Each row below holds a small network's activations on one record, seen along a few directions.
Records have a field called NEMUG. Each example row is followed by its value.
Records without NEMUG are marked missing.
Other fields move the rows too, some of them a lot.
Strong random noise was added to every row along 16 fixed directions; ignore it. To show where, here is one row again and again, with new noise each time:
[ 342  330 -195 -334  168  -32   76  182  210  264 -449 -448   96  -32
 -362 -114 -184 -486  -73 -297 -449  186   65 -102  183 -189 -107  566
 -158  204  152   58  197]
[ 338 -185  -20 -327 -565  371 -204   21 -306 -163 -230 -290  167  157
 -244  375 -183  370 -326  315  420 -235 -224  159 -182  571 -637 -394
   70   75  306  140 -353]
[-283 -126   92  162  522 -283   29  191   77  279  324  206 -111  124
  148 -200  -40 -266   78 -361 -179 -448  175  309  266 -577  837  398
  272  303 -160  173  424]
[ 100 -375  598 -238 -372 -318 -336  159   12 -251 -147   30  310  -20
  243   23  -17  429  224 -166  712 -231  165   68  -20  240 -202  211
  133 -360  154  250  -80]
[ 215 -241  -18 -136  102 -103  -76  404   38 -387   28 -307 -416   47
  -75  -46 -120  194   86 -238 -141  -49  108 -165  124  103  330 -207
   87 -203  279  133 -163]
[-220  -48  -35  214  195 -383   80 -187   19 -281  163  518 -404   42
  286  -93   54  436   75  -79 -166   89   35 -531   52  136   80 -428
   73 -556   39 -191 -145]
[  39 -192 -289 -392  -58  484   -9   76   16  387 -101 -227 -108  277
 -212  340   94 -102 -181  184  -92  148  -57 -151 -156  271 -153 -217
  138   28  332 -350 -174]
[-276   62   54 -189  -40 -432  -14  183 -302  302  494 -142 -148   -4
 -216   55 -294  -33  284   -4  206  431 -185   40  121 -202  257 -501
  108 -603  -18 -224 -350]
[-212   75 -110  214    4  402  -90  -65   12  -56  -26  -36   81   50
   -2  -44  477  195  199  467  -89 -101 -299  -25  -64 -203 -126  -51
 -164  434 -194   -6  503]
[-318    0 -474   40  -82   43 -177 -114   37 -222  110  -47  -24    2
  -90  274  -97 -219  255 -172 -146  -50 -136  -69 -152 -431  125 -648
 -179  272 -334  -48   79]
[-386  -20  268 -308 -131  143 -366  497 -208  110  284 -273 -105 -193
 -271  242   83  -52  388   88  130   86   53  131 -120 -167  -50 -123
  219  575  247 -359  167]
[  40 -577  135 -258   33  257  651  471   84  -96  -22 -104   -3  297
 -237  -41 -357  -91 -375  -29 -314  232 -494   94 -208 -198  -68 -353
  -38  224   61 -382 -279]
[  68  325 -421  153  -85 -679 -117 -332   46 -550 -260   69  148 -208
   36   77 -575 -231  205 -680 -122 -115  -13  -43   41 -251  -54 -278
 -461  118 -411  334 -165]
[  25   -2 -242   29  -32 -323 -479 -180 -567 -242   28  393  172  -54
  348  324  -24  268 -435   39  236 -685  -93  406  155  154 -115  175
 -103  437  195  352  -47]
[-379  337  350 -105   -1  -49 -128  275   24  278  222  -94  403 -284
   23 -345  175 -371  358  183  303  267 -170  -15   60 -421   21  354
   81  -28  -44 -198  351]
[ 356  327  330  293  -63  187  459   89  354 -658 -438  -65   18 -191
 -135 -586 -299   87   18  -80 -144  -39  -54 -271 -241  288 -446   95
   39  360 -155   83  107]
[-198  440   66    8 -323  -42  -97 -146  177    2   59 -130  223 -245
 -301 -106 -153 -250  593  -72  290  296  102 -149 -341 -427 -194 -236
  108 -203 -644  -43  275]
[-306   23  -21   82  362   95 -290  -40  -83  251  209  427 -200    8
  272  143  483   41   30  210 -190 -145   68 -175  160  155   57  252
   63  278  476 -262  137]

[  83   38 -236 -229  249 -355  419   68  -34  208 -209  125  125   39
  301 -136 -195 -305 -382 -198 -107  326 -178   -6  -30  114  105  417
  -91 -129   75 -434 -276] : tosi
[ 257 -171  -57 -259   86   16  174  207 -131  234  197  165  -52  -41
 -110  142  -56 -229 -158  -93  131  249  384  422 -601 -295  215  524
  302  -71 -458 -239  -29] : fur
[-336   93  -98 -241 -188  229 -518  128 -226   70  566   -3   89 -148
   57  116  245 -171   42  422  446  134 -135 -289   19  -58   31 -489
  288 -710  348 -152 -139] : bif
[ 134  110  207 -331   57 -129  311  357  -19  345 -240 -538 -142  126
 -278 -271 -123  192   -2    4  -65  297  -39 -105  220  149   50  181
  222 -301  199 -161   68] : zuf
[ 177  276 -170  510  549 -281  372 -359  288  413 -185   56 -125  133
  254 -210  146 -180  542 -172 -201  235   64  117  130  298  483  563
 -413   21 -267  -12 -176] : fur
[  83   73 -311 -320 -146   57  -64  -30 -198  261 -144 -219  165  127
 -121   64  -59   48 -409   84  187 -203   65  157  -49 -192   58  124
  294 -110 -262  181  317] : padav
[-286  359  522  300  194  -14  204  215   98  393  242 -347 -137   38
 -344 -472  -82    3  365  128 -220   11 -291   -4  650 -107  181 -136
   84   64  299   71  211] : nefug
[ 193 -124 -355 -297  -63 -253  -74  188  -62    9  -86 -515   91    4
 -271  371 -524 -474  185 -551   15  105   43  457  -43 -276  328  -49
 -333  293 -207  106 -349] : kosaf
[ 443 -310  206 -269  -27 -282  130  -54  227 -263 -578  294   45   57
   68  219 -297  112 -173 -629 -110 -121  409  -10 -265  240 -401  501
  -56  163   32    5 -174] : zuf
[-382  -43  -11  100 -102 -296  667 -100   43   65  -46   12  199  140
   95 -248 -473  -49   -3 -176  117  237 -435    1 -107 -115   84 -593
   -4  -10 -460 -340 -197] : vuges
[-117 -297  500  -38 -334 -463  454 -269   44 -122 -350  560  316  128
  143  -30 -559  350 -295 -459  355 -381  240  308 -464  -64 -389   75
  399  266 -643  -45  141] : missing
[ -65  -90 -143  -68  -57  192 -106  -78  101 -183  157  310  -65 -171
 -251  418 -151 -367   32 -226 -288   64  312   43 -497 -490 -211 -105
   -1  448 -317 -160   49] : muf
[ -24  260  230  146 -173  247 -206 -200   32   44  256  248 -205 -254
 -379  257   52  -11  343  104  -31  189  324  -66 -301    7 -443 -149
   80  121  -59 -109  -39] : nefug
[-518 -663  261 -573 -346 -331 -320   98   10  598 -368 -247  576  345
  371  368  265  269  157 -187  559 -181 -119  218  294   10  -13  200
  -94  116  244 -128  203] : kepen
[-522  280 -329  -65 -178 -464  -49 -148 -153  -85  -22    6  251 -195
  331  -57 -151  -26  129 -155  386  153 -113 -175  -75 -157  134 -358
  -16 -169 -382 -310   31] : kosaf
[ 571  115   22  538  239  158   54 -164   99 -723  240  512 -277 -144
  219 -525  203  245 -314  179    6 -415  327  -92 -202  -34  249  408
  339 -549 -418  642  278] : kepen
[  92   32 -234  147  -33  272  296 -186  398 -260 -398 -130  147  200
  113 -351  -11   36 -193  -25 -156 -229 -189 -296   -9  -79  -18 -114
   -9  -80 -292  177  346] : riro
[ 300 -266 -178   52  -11  254  402 -536  284  300 -311  382  186  455
   27   26  228  208 -208  223  -24  122  -30 -114 -377  -77 -260  203
  -31 -544 -576   19  158] : bif
[ -33  526   13  242   95   80  393  -80    9  406 -129 -197  -47  -60
 -184 -346 -127  -99  172   73  141   -3  229  260 -341  199  120  368
  425  582 -559 -182  384] : vaguk
[-445  262 -151 -167 -107 -397  124   62 -105  179 -414 -404 -182  -38
  204 -217  136  557  302  -50  215  258  121 -282  -65  324  126  -62
  280  131 -218 -480  378] : midif
[-209 -177 -291 -413  -81 -700 -401  131 -350  -50 -199  -57  333 -116
  273  464  -28 -106   14 -388   86  -50  -60  366  126 -373   -8  320
 -476  476   12  -57   93] : tukap
[-321 -251   12  226  244  290 -258  -81  187  546   98  -34 -528  172
  319   51  651  328  359   61  152 -281  665  -95   72  497  708  131
  496  164  104  -57  294] : missing
[-152 -214  509  196    9  156 -407   87  320 -250  179  110  264 -112
   83  206  273 -288  773  -42  -75   70 -324 -104  287  -82 -282 -102
 -725  259  529   87 -274] : komed
[-100  172  585 -168 -264 -173  218  -32   61  365  -10   63  171  -45
 -363 -150 -188  116  181   35  199  279  105 -121 -150 -191 -454   63
  317 -380 -254 -171  224] : vaguk
[ -98   62  580   -3 -363   96  373  -32 -350  653  383  -60 -182  284
 -710  162 -643  247  -99  232  313 -110   -8  457  -89  305 -311 -594
  684   26  -55  -91 -239] : tukap
[-338  157 -506   78  -10 -179  -82  -12 -334 -390 -155  -45 -301 -132
  408   -3  158  501  -16   47  144 -198   71  -65 -258  268  246 -233
  218  520 -250 -271  269] : midif
[ -14   40 -226  -62   27  -87 -282   20  -80 -488   87  240 -128 -166
   -8   94  108  103 -203  -73 -376  -90   66 -419   81 -376 -194 -232
  -85 -204  127  110  207] : komed
[-138  144    0  -50   74 -191  265 -210 -278  173  103  491  -26   16
  -78   71 -149   84 -526  252 -415  361 -460 -321  229  158 -611 -271
 -185 -313  445 -403 -409] : lat
[ 139 -139  -27 -596 -119   89    7  -32  248  463 -546 -237 -120  335
 -136  173  -39  190 -277 -226 -118  -56  371 -451   70  305 -279  157
  437 -349  389 -216  182] : riro
[  99  585 -640  364  233   23  280 -260 -605  206  103  -31 -243   95
 -141 -101  145  314 -337  673 -321   10 -460  314   82   11   34   -8
 -159  317 -363   32  255] : vutez
[-151   89 -245  164  159 -337  135 -349   43   54  108  503  186  136
  267 -112 -183 -203 -300 -233 -102 -310 -102  -51  173 -405  221  -58
   41 -343 -294  197  146] : vutez
[  34  109 -650   15  -95 -306  250  163 -316 -446 -234 -729  112    9
  239 -372  -74  293 -154  211  150  198 -743   75  217   19  403 -423
 -443 -219 -330  170 -103] : lat
[-114  139  277  191  -25 -542  116   42 -135 -367   51   59 -262 -164
  -79  -14 -441  230  404 -330  -86  116  -91   -6   88  172 -152 -403
 -158  279   44 -119 -329] : vuges
[-259 -308 -227  152  -50  183   88  -51  -29 -325  536  465   51  -69
  224  216  -84 -368   14  -13  189   72 -125  189 -576 -398  265 -490
   17   54 -485 -277 -267] : tosi
[  -3   92  582  205  -53  209  616  260   63  109  178 -130  368  -74
 -280 -448 -381 -289    8  237  144  179 -409  510 -171 -280  -97  161
   13  405 -368   -1  -12] : muf
[-498 -248  308   42  -67 -179  244  163  -37   67  366  136 -225   11
  144 -136  -58  340  319  -45  491  172  256   53 -443  -32  444 -352
  602 -187 -539 -415   56] : padav

Here are new rows. What is NEMUG for each?
[ 243 -444  441  -25 -214  -98  180 -196  -65  289 -196  182  522  381
   20  180  -72  235 -242  170  230 -203 -433  460  237  129 -444  255
 -387  -95  119  347 -222] : tukap
[-123 -164  341   54  221 -109  359   18  -32  678  -61  102   -3  211
  130   72  -32   28  252  -85  232  110   95  512 -165  479  177  516
   84  600  -40 -423 -230] : zuf
[  -5 -102 -206 -316 -123 -692 -140  100 -284  -62 -255 -289  -15   14
  -68  160   67  474  -35 -129 -189  173  -61  -24  347 -405  -46   42
 -386 -284  -77  211  284] : tukap
[-177   16 -301 -228  -20  105 -157   40  -37  628  109 -478  -33  302
 -198  216   81 -175  186   84   -9   17 -138   15  337 -105  341 -275
   31 -207  170   -1   64] : vutez
[ 133   84  370  156    5 -166  431  211  195 -330 -180 -117  194 -154
  163 -587 -112   13  104  -14  133  259 -268  -41  -11  107  -47  263
 -158  -67 -142   -2  -59] : kepen
[  -4  269 -201  616  128   66  149 -107  -84 -397  -24 -184 -100 -173
  353 -270  250  189  516  321  205  126 -328  158 -137  544  235  -77
 -407  534 -258  -39 -199] : vuges
[-394  -37 -113  -33 -193   64 -373 -162    2 -196  335  355   -4  -57
 -198  361    2 -113   94 -123 -199 -278   80 -125 -120 -852 -123 -505
  127   37 -305   37  466] : tosi
[ 221 -384 -177   71 -108  583   91 -203  456 -158 -195  -34  146  339
  102  190 -163 -301   11 -192  186 -332   13  -36 -258  325   85 -312
    8   42  -23   81 -352] : kosaf
[ -41 -152 -482  623  112 -315  362 -566  402 -282 -279   46  -22  305
  500 -254  -61  244  284 -383  107 -225  -27  -34   -7  130  640 -389
 -256 -283 -761  335  -49] : nefug
[ 193  -28  -42  -49    8  164 -364 -185  -31  294  211  345  632  -48
   36  354  -78 -824   29 -106  404 -311   77  748 -317 -400   -3  702
 -123  416 -302  283  -36] : bif
[ -44  202 -295   49  115 -334 -100  198 -189 -448  -39 -217   89 -141
  148 -271 -109  -19 -284  -37 -258 -207 -472 -176  567 -147  141 -198
 -345  -34  337  298   22] : vaguk
[ 596   52  286  140  185 -248  -36  500 -451 -429  180 -307 -618 -118
  -12 -179   54  650  167  260   60   79  -28  272  213  688  191  294
  -99  -18  452  219 -397] : vutez
[ 196  277 -232  338  189   42  288 -118  -78  -22   28 -115 -145   -7
  180 -280   20   71   53  317  133  212 -152   92  -91  484  235   83
  -73  -90 -162  -25 -298] : muf
[-326 -216  852   -1 -113   85  100  -63  471  132   13  481  445   69
 -104   -2 -295 -412   40 -311 -146 -233 -169 -207  268 -209 -586  -90
   21  160  468  -69  -41] : kepen
[ 435   81  109    5 -175  111  203   57   98 -419 -463 -317  -19   78
   10 -419 -247  380 -427   -5  105 -373  -32 -258  167  629 -207  -29
  289 -212  260  341  -34] : lat
[-490 -385  351 -327 -226  429 -178  353  160  -43  190   68  277   14
  -50   39   56 -202 -261    8   20 -314 -106 -209   49 -460 -156 -304
  386  166  354 -142  346] : lat
[-261    0  310  413  154 -447  124 -271  121 -177  110  589   63  -10
  394 -108 -155   38  181 -246  -69 -100 -241 -133  294  189  -68 -156
 -285  -25  203  -62 -337] : tosi
[ 230  -67 -191 -232 -250 -110  239  -26  286 -314 -553 -317   95  -32
  -94  -22 -156   41  137 -325  -59  361   77 -269 -327  -56 -248  -87
 -193 -124 -387  -69   24] : vuges
